A small network was shown many inputs. Here are its activations along a few directions, one row for each input.
Each table varies a few parts of the input and shows all the possible inputs, shuffled.
Descriptions start from the smaller parts, as in this example, which fits no table here: one of 5 places around a ring, together with either a single point or one of 9 places along a line or (one of 2 separate values, together with one of 6 places along a line).
Shared parts are said once, and a part with two or three values counts as separate values.

Other details of the inputs shift rows strongly along two fixed directions, in all tables alike. That doesn't count.

A family of inputs:
R1: [-12.6,6.1,15.5,25.3,-28.1,-11.2,-17.8,13.9,6.0,-9.3,-3.6,-27.3]
R2: [3.8,4.2,26.2,15.4,-7.4,9.9,-26.9,23.5,-9.8,-2.9,-4.3,-27.5]
R3: [6.2,4.6,33.8,6.5,-18.9,-8.4,-12.2,33.6,-11.6,-1.4,-1.1,-37.9]
R4: [10.5,10.3,34.1,4.9,-10.8,5.3,-16.6,26.0,-5.0,-2.8,-0.5,-36.3]
R5: [5.0,5.3,-29.8,-32.2,47.9,12.0,64.7,-69.0,35.7,39.5,-0.9,92.1]
R6: [-20.7,-26.4,-61.9,-23.2,27.7,0.1,23.4,-29.0,-53.1,-18.8,23.5,-4.9]
R7: [36.4,12.7,33.2,-19.9,-15.1,-12.7,19.3,11.9,77.2,30.9,-44.3,88.8]
R8: [-14.2,9.0,36.1,11.3,-18.6,-12.1,-7.0,35.3,5.8,-4.8,9.8,-51.2]
R9: [16.5,-11.8,11.3,-4.0,-12.7,1.0,-43.2,29.1,-3.1,-24.2,2.3,-22.8]
R10: [-25.4,-4.4,-56.1,4.1,33.4,14.8,17.7,-50.5,-52.6,-9.6,13.3,-10.6]
R11: [9.3,-1.3,26.2,19.6,-24.3,-6.0,-14.9,29.7,-10.4,-0.6,-14.0,-26.8]
R12: [-12.6,10.5,-19.2,-30.4,61.0,13.5,64.3,-63.3,36.1,41.0,-10.7,89.3]
R13: [34.8,15.6,36.1,-22.8,1.7,-1.7,5.9,7.1,84.6,32.0,-36.2,86.2]
R14: [-42.9,-10.5,-67.5,-5.9,20.2,-0.3,20.4,-29.3,-38.7,-11.0,31.1,-6.7]
R15: [31.1,16.4,51.3,-7.7,-13.0,-13.2,26.3,1.7,83.2,41.1,-52.5,79.1]
R16: [-38.1,-0.4,-33.5,-20.7,50.0,16.9,24.1,-31.4,-52.6,1.1,34.8,-26.7]
R17: [0.1,-12.9,11.7,4.8,-31.2,-12.2,-24.4,36.9,9.0,-24.6,5.9,-31.5]
R18: [13.7,4.4,24.4,20.0,-14.6,7.0,-20.4,21.4,-7.0,-2.0,-12.5,-27.6]
R19: [25.0,-10.2,7.5,-0.1,-20.2,-0.5,-35.9,27.5,-4.9,-25.8,-3.7,-22.9]
R20: [23.3,1.5,-0.5,11.9,-22.6,-0.5,-38.4,21.7,-1.6,-18.1,-12.7,-8.3]
R21: [-39.2,-10.9,-58.9,1.6,18.7,0.4,23.2,-43.9,-36.4,-4.4,41.4,-12.1]
R22: [22.7,-3.4,9.8,19.9,-35.0,-8.4,-27.4,14.7,-8.3,-12.2,-0.6,-11.7]
R23: [-20.0,-10.2,-55.1,-3.1,35.4,15.6,7.0,-48.1,-46.5,-10.0,35.7,-1.3]
R24: [-12.9,1.9,25.2,24.7,-23.4,-9.3,-11.2,30.6,4.3,-2.8,-0.4,-41.4]
Each input here is: one of 4 places along a line, together with one of 6 places along a line.
Changing only the place on the line of 4 turns R20 into R13. The same change can be made to R5. Which row results?
> R23
Change only the place on the line of 6 in R17. List by row number the other rows that result.
> R1, R8, R14, R21, R24

A family of inputs:
R25: [29.8,-4.0,16.1,4.1,-33.7,-5.8,-45.1,37.4,25.9,-19.4,-14.7,-0.5]
R26: [-26.0,18.0,6.7,-0.3,30.7,7.5,40.3,-28.8,9.3,34.1,6.7,10.5]
R27: [43.2,14.4,29.3,-0.5,-9.3,8.9,-3.6,-13.0,63.7,25.2,-33.7,76.9]
R28: [5.0,21.3,60.3,7.0,-12.4,3.4,-16.4,38.1,28.3,9.3,-0.5,-26.8]
R29: [38.1,5.7,50.6,-6.0,-7.2,10.0,-32.4,38.7,-0.9,-2.7,-23.3,-16.5]
R30: [-27.5,-4.3,-9.6,-23.7,29.4,0.9,41.2,-19.3,12.8,14.5,13.3,12.4]
R31: [-19.8,-8.6,-24.7,18.9,-13.2,-12.9,4.0,0.3,-36.7,-17.8,15.0,-43.6]
R32: [-11.6,-6.4,-32.2,-7.2,7.2,-11.8,35.0,-24.1,8.4,13.7,0.7,40.6]
R33: [-20.2,-6.3,-19.9,-28.6,20.2,-10.5,42.1,-16.6,8.2,8.3,11.7,20.2]
R34: [8.6,-13.3,-33.4,4.8,5.7,16.1,-42.9,-11.9,-46.1,-33.2,22.4,-25.4]
R35: [-10.2,-13.0,-31.8,-27.7,16.0,-8.4,31.0,-15.6,9.6,6.8,11.3,35.7]
R36: [1.0,-2.4,-12.4,12.9,12.4,16.7,-14.0,-6.5,-68.2,-10.9,-1.5,-42.7]
R37: [23.0,3.9,16.0,22.4,-41.8,-10.4,-39.1,24.7,22.4,-14.1,-24.8,8.7]
R38: [-33.4,-5.0,-15.2,23.8,-3.9,-3.7,0.0,-3.3,-36.7,-13.8,17.2,-49.6]
What is each input in this table made of?
> one of 2 separate values, together with either a single point or one of 6 places along a line
Changing only the choice among 2 separate values turns R29 into R36. The same change can be made to R35. Which row results?
> R32
Change only the choice among 2 separate values in R33. List by row number the other rows that result.
> R31
